A small network was shown many inputs. Here are its activations along a few directions, one row for each input.
Each table varies a few parts of the input and shows all the possible inputs, shuffled.
Descriptions start from the smaller parts, as in this example, which fits no table here: ring(8) and (point or line(11) or (values(3) and line(4))).
Shared parts are said once, and a part with two or three values counts as separate values.

Other details of the inputs vary at random and push rows far along two fixed directions, the same in every table; ignore that.

Table:
x1: [  6 -23  -2 -15  -8  -5  10  -9  -1  -2   5]
x2: [-37  25   8  21  29  -1   2 -21   8 -27  -5]
x3: [ -1 -10  -7 -21  -7 -15  -5  -9   3   1  12]
x4: [  4 -23  -1 -18  -4  -9   9 -10  -1   4   5]
x5: [ -2  -9  -5 -27  -4  -8   5 -15  -4   4  19]
x6: [ 11 -24  -2 -10  -4  -7   1  -3   6  -3   9]
x7: [ 20  20  -1   7 -19  29  -3  27 -15  36  -2]
x8: [ 30   7   7  18 -15  23 -10  34  -5  34 -11]
x9: [ -7  35  21  53  12  24  -9  32   1   1 -39]
x10: [ 11 -18   1 -11  -3  -5   7  -7  -3  -1   3]
x11: [  3 -14 -11 -16  -8 -10   2  -9  -2  -4  11]
x12: [ -8  44  14  55  13  24 -15  27   1   3 -27]
x13: [-36  22   5  23  32  -1   2 -20   8 -29  -6]
x14: [  6 -24  -2 -13  -2 -10  -1  -3   8   3   9]
x15: [ 21   8   7  11 -20  20 -10  33  -4  42  -9]
x16: [  5 -11  -6 -20  -4  -8   4 -10  -4  -8  11]
x17: [  8 -11  -7 -12  -2 -11  -5  -6   3  -5  10]
x18: [ -1  -8 -14 -23  -5  -3   8 -16   1  -3  15]
x19: [-31  18   9  26  27  -4   2 -12   7 -37  -8]
x20: [-27   7  14  29  26  -4   9 -12  11 -29 -14]
x21: [  2 -12 -10 -15  -6 -13  -2  -6   7  -5  11]
x22: [-15  39  23  50  11  21 -11  31   2   8 -40]
x23: [ 24   6   4  14 -19  22  -7  35  -2  38 -10]
x24: [-30  15   6  31  27  -7  -6 -10  15 -37  -8]
x25: [  8  -9  -6 -18   0  -5   4 -12  -5  -3  16]
x26: [  1 -13 -11 -17  -6 -13   3 -10   0  -2  11]
x27: [  1 -12  -7 -26  -3 -14   3 -11  -3  -1  13]
x28: [-34  19   9  23  34  -5   3 -18   7 -29  -2]
x29: [-28   7  12  27  25  -8   1  -4  16 -34 -20]
x30: [-34  16   7  27  31 -12  -2 -15   8 -30  -9]
x31: [  9 -20   0 -13  -5  -4   9  -8  -3  -2   4]
x32: [-25  20  12  27  32  -5   0 -12   5 -35  -9]
x33: [  1 -11  -9 -22  -3  -7   8 -12  -1  -1  19]
x34: [  5 -12  -9 -13  -5 -10   1 -10  -3  -5   9]
x35: [ 17  20  -1   4 -24  18  -9  28 -15  44  -8]
x36: [ 24  19   0   6 -18  28  -3  26 -16  35  -2]
x37: [  4 -23  -3 -16  -8 -10   2  -1   5  -9  -1]
x38: [ 20  20  -1   3 -20  21  -3  30 -13  36  -7]
x39: [  7 -24  -2  -9  -5  -6   1  -2   8  -3   8]
x40: [ 26  18  -1  12 -18  21 -10  29 -15  36  -9]
x41: [  9 -20   0 -13  -3 -10   0  -1   3  -9  -3]
x42: [ -2  -8  -3 -27  -6 -13   3 -12  -4   0  13]
x43: [  4  -7 -11 -19  -4   0   5 -15  -3  -5  13]
x44: [ 21  17  -3   7 -20  18 -14  32  -8  41  -8]
x45: [  6  -6 -10 -18  -1  -2   3 -15  -3  -5  12]
x46: [  2 -19   1 -20  -8  -9   9 -11  -2   6   6]
x47: [  2 -23  -3 -21  -4 -15   1  -3   5  -4  -1]
x48: [  1  -9 -13 -21  -7   0   6 -15  -2  -4  14]
Description of these inputs: line(6) and (values(3) or line(5)).
Q: Changing only the line(6) part turns x42 into x27. The same change can be made to x22. Which row results?
A: x47
Q: Which other rows agree with x25 in the line(6) part? List them by row number.
A: x8, x10, x17, x32, x40, x41, x45
Q: A walk changes only the line(5) part. It starts at x43 and steps to x36. List the rest of the walk in order.
A: x16, x34, x12

Table:
x49: [-57  47  28  35  31   7   6 -11  -2  -6 -27]
x50: [ 32 -21 -15 -31 -39   4 -13  28  -2  28  -4]
x51: [ 25  26  17  47  -8  28 -11  52 -15  31 -44]
x52: [ -6 -17  -8 -23  12 -20  16 -39 -13 -34  14]
x53: [-33  50   1  46  40   6 -19  -9   7 -19   0]
x54: [-26  27  14  55  32  26  18 -17   3 -24 -12]
x55: [ 14  37   4  40  -5  20 -33  46   8  38 -19]
x56: [ 44 -35   5 -25 -27  12   4  22  -6  27   5]
x57: [-14 -23  -6 -14  -1 -42 -13 -18  19 -31  16]
x58: [ 30   4 -26 -40 -36  18   1  15 -17  34  11]
x59: [ 24   9 -24 -31 -34   3  -6  16 -16  35  27]
x60: [ -2 -19   1 -23  18  -6  24 -38   1 -36  26]
x61: [ -3 -51  -1  -4   9 -14  16 -26  16 -30   9]
x62: [-30 -34  10 -32   9 -41  11 -22  16 -14  -1]
Q: Changing only one part turns x52 into x51. The same change can be made to x49. Which row results?
A: x62
Q: What do these inputs look like to the network?
A: values(2) and (point or line(6))
Q: Change only the values(2) part in x60. List by row number the other rows that result.
A: x56
